A small network was shown many inputs. Here are its activations along a few directions, one row for each input.
In each table, some parts of the input vary, and every possible input appears once, in random order.
Descriptions start from the smaller parts, as in this example, which fits no table here: values(3) and (point or line(11) or (line(4) and ring(5))).
Shared parts are said once, and a part with two or three values counts as separate values.
In the rows, zero is written as 128.

Table:
r1: [108 137 105 107 147  99 138 181 158 107  66 210 102 106 174]
r2: [ 56 124  90 110 103  98 138 246 153 159  68 186 101 185 148]
r3: [117 140 112 112 160  96 136 166 152  94  71 220 114  91 180]
r4: [158 128 158 141 113 169 119  57 107 138 183  48 156 128  99]
r5: [ 95 128  94 114 142 102 139 193 150 114  66 208 101 126 169]
r6: [ 62 122  95 105 121  99 136 229 150 139  62 188  99 161 153]
r7: [ 81 128  93 105 135  97 139 209 152 129  67 200  99 136 161]
r8: [127 144 125 117 168  96 137 153 144  86  73 228 118  65 194]
r9: [192 107 127 134 129 132 115  71 133 133 190  49  94 149  32]
r10: [177 134 177 155 134 166 117  26  94 119 193  62 174  87 120]
r11: [140 155 128 119 164  91 139 146 136  77  73 238 131  53 206]
r12: [146 114  78 100 164  61 134 189 180 101  73 206  41 127 107]
r13: [130 118 145 141 101 167 121  82 101 161 187  36 154 159  84]
r14: [191 144 179 156 131 160 118  20  88 109 192  73 186  76 134]
r15: [111 113 148 141  87 168 119 104 100 171 180  26 153 185  75]
r16: [167 131 164 148 126 167 116  40 101 127 190  56 169 113 105]
r17: [104 116 142 147  70 166 122 122 103 191 186  23 155 210  70]
r18: [143 120 145 151 110 171 120  68 101 147 184  46 155 148  94]
Q: The inputs of r3 and r16 match in every part but one. If r12 is changed in the same way as r3 into r16, which row does it become?
A: r9
Q: What do these inputs look like to the network?
A: values(2) and (point or line(8))
Q: Which other rows does r6 become when the line(8) part takes its other values? List them by row number.
A: r1, r2, r3, r5, r7, r8, r11

Table:
r19: [110 152 123 121 142  90 138 187 139  99  61 242 130  84 214]
r20: [ 77 141 142 136 102 160 132 135  97 152 129 115 184 137 176]
r21: [ 83 108 116 125  99 145 127 163 122 162 127  87 118 188  98]
r22: [146 148 154 140 137 152 127  80 109 102 134 139 177  79 180]
r23: [ 68 116  90 114  94  96 139 238 148 163  84 155  96 201 117]
r24: [ 96 116 114 130  90 149 131 148 118 170 144  77 127 187  98]
r25: [ 51 144 129 123 110 133 137 192 121 144  84 174 163 141 190]
r26: [158 107  96 126 134 116 124 119 145 133 147 101  80 155  65]
r27: [218 130 158 143 155 126 120  32 114  96 187  90 130  74  85]
r28: [ 74 112 107 120 100 137 134 184 138 171 120 107 112 188 107]
r29: [175 149 182 162 132 159 124  35  84 109 180  99 199  73 158]
r30: [106 117 129 128  86 159 123 133 119 168 154  59 136 186  89]
r31: [ 64 133 145 131 110 156 129 149 101 144 112 125 175 135 176]
r32: [ 87 140 155 135  99 169 125 118  97 151 140  97 194 136 166]
r33: [135 109  74 107 139  63 132 207 174 127  86 179  48 168  88]
r34: [179 110 125 135 130 129 115  85 139 134 175  61  95 151  47]
r35: [116 146 135 130 150 129 136 132 127 106  97 192 150  76 202]
r36: [117 119 143 138  85 162 121 112 113 172 171  38 141 183  81]
r37: [117 142 184 156  95 176 122  73  74 157 187  58 216 129 146]
r38: [ 70 117 100 117  99 122 137 205 144 162  99 134 106 196 110]
r39: [146  99  99 121 143 112 121 133 150 124 131 110  70 156  66]
r40: [202 129 145 131 160 121 121  54 134  92 158 107 113  77  98]
r41: [134 109  84 109 144  89 130 173 171 125 103 158  59 163  81]
r42: [196 112 139 147 125 134 113  63 119 137 203  46 112 146  36]
r43: [ 48 144 121 120 102 107 138 227 125 146  69 195 151 145 198]
r44: [136 121 158 149  83 166 119  88  94 174 200  23 158 177  71]
r45: [170 121 121 115 173 104 126 104 146  83 113 158  87  82 118]
r46: [157 148 168 151 136 154 126  57 103 106 151 117 182  76 171]
r47: [136 149 140 140 141 142 134  96 109 105 122 158 166  80 189]
r48: [191 129 131 121 161 119 122  76 141  88 142 129 107  81 108]
r49: [182 129 117 120 164 108 129  89 140  91 130 147  97  82 116]
r50: [ 98 141 170 145  97 172 123  96  92 154 158  75 199 133 157]
r51: [138 103  90 114 144 103 127 152 165 135 123 131  64 156  75]
r52: [123 141 144 135 148 138 130 111 114  97 104 169 156  78 191]
r53: [168 108 111 126 130 127 117 105 146 130 159  82  89 155  56]
r54: [160 132  99  99 168  55 134 178 170  86  68 230  62  88 141]
r55: [163 125 112 108 175  94 131 124 160  93 105 181  81  79 128]
r56: [159 133 106 102 175  81 133 144 167  83  84 208  76  84 134]
r57: [112 154 129 124 150 115 139 152 135  96  75 220 144  81 207]
r58: [ 55 139 135 127 111 148 135 171 115 153 105 147 169 135 186]
Q: The inputs of r30 and r22 match in every part but one. If r28 is changed in the same way as r30 into r22, which row does it become?
A: r35
Q: What do these inputs look like to the network?
A: ring(5) and line(8)
Q: A walk changes only the ring(5) part. It starts at r56 and steps to r41. List the rest of the walk in order.
A: r38, r25, r57
Q: A walk changes only the line(8) part. It starts at r27 and steps to r40. List the rest of the walk in order.
A: r48, r49, r45, r55, r56, r54
Q: Which other rows does r27 become when the ring(5) part takes its other values? List them by row number.
A: r29, r37, r42, r44

Table:
r59: [102 119 137 137  95 164 125 120 112 165 156  62 147 173 106]
r60: [125 127 143 136 135 174 123  74 108 121 147  90 156 107 141]
r61: [139 141 153 141 114 130 127 110 104 131 150 116 166 119 140]
r62: [ 22 126  99 107 107 132 141 230 136 155  61 178 128 171 176]
r63: [107 118 123 128 107 148 126 131 124 157 146  82 131 168 100]
r64: [144 126 126 124 156 132 128 103 139 104 122 142 115 100 131]
r65: [157 123 108 116 165 112 131 115 151  95 109 162  90  94 127]
r66: [125 130 144 136 134 176 125  73 111 123 147  93 158 106 144]
r67: [147 142 151 139 121 117 128 119 116 130 144 135 151 112 140]
r68: [ 51 134 118 100 149 139 138 177 140 114  53 193 133  97 211]
r69: [156 119 108 117 166 110 129 116 148  94 109 159  88  96 124]
r70: [155 140 135 131 124  96 127 140 130 118 125 155 127 118 132]
r71: [134 142 166 150 101 148 125  99  91 139 160  95 183 123 144]
r72: [140 145 154 140 113 131 129 109 106 133 150 119 167 117 142]
r73: [146 139 150 140 122 115 126 120 114 128 144 132 150 114 137]
r74: [139 125 129 125 155 144 126  92 132 111 131 128 125  97 136]
r75: [124 116 105 117 118 116 127 159 148 143 122 120  94 166  92]
r76: [123 113 105 117 119 115 125 159 146 141 121 118  93 168  89]
r77: [153 143 146 138 123 104 129 130 123 123 135 149 141 115 134]
r78: [147 125 115 116 156 126 128 112 149 101 113 148 104 101 130]
r79: [143 123 125 124 157 130 126 104 136 102 121 139 114 102 128]
r80: [134 114  99 117 126 102 131 164 150 137 120 134  80 158  88]
r81: [101 117 136 138  96 163 124 120 109 163 155  60 146 174 103]
r82: [119 113 115 126 118 120 126 152 137 143 131 110 105 168  89]
r83: [133 112  98 117 127 101 129 164 147 136 119 132  78 159  86]
r84: [ 55 153 121 131 112 116 143 211 122 135  63 220 169 127 232]
r85: [135 146 167 150 100 149 127  98  94 140 160  98 184 121 147]
r86: [106 115 122 128 109 146 125 131 122 155 146  81 130 169  98]
r87: [114 113 118 127 116 132 125 141 131 152 140  95 115 164  94]
r88: [131 128 132 126 147 159 126  83 124 115 137 113 141 102 139]
r89: [156 144 136 130 123  97 129 139 133 120 125 157 129 117 135]
r90: [152 140 145 138 124 103 127 131 120 121 134 147 139 117 132]
r91: [114 116 119 126 114 134 126 141 134 154 141  97 116 162  97]
r92: [146 122 115 117 157 124 126 112 146  99 112 146 102 103 127]
r93: [138 122 129 126 155 143 125  93 130 110 131 125 123  99 133]
r94: [165 138 128 131 133  82 130 143 132 113 121 169 114 110 128]
r95: [120 116 115 126 117 121 127 151 139 145 132 112 106 166  91]
r96: [166 142 128 131 132  83 132 143 135 114 122 172 115 109 131]
r97: [130 125 131 127 148 157 125  84 121 113 137 110 139 103 136]
Q: What do these inputs look like to the network?
A: values(3) and (point or (values(2) and line(6)))
Q: The inputs of r90 and r82 match in every part but the values(3) part. If r77 is changed in the same way as r90 into r82, which row does it become?
A: r95
Q: Which other rows does r67 become when the values(3) part takes its other values? List them by row number.
A: r74, r91
Q: Which other rows agree with r69 in the values(3) part? List them by row number.
A: r60, r64, r65, r66, r68, r74, r78, r79, r88, r92, r93, r97
Q: Which other rows does r91 become when the values(2) part takes its other values? List them by row number.
A: r87
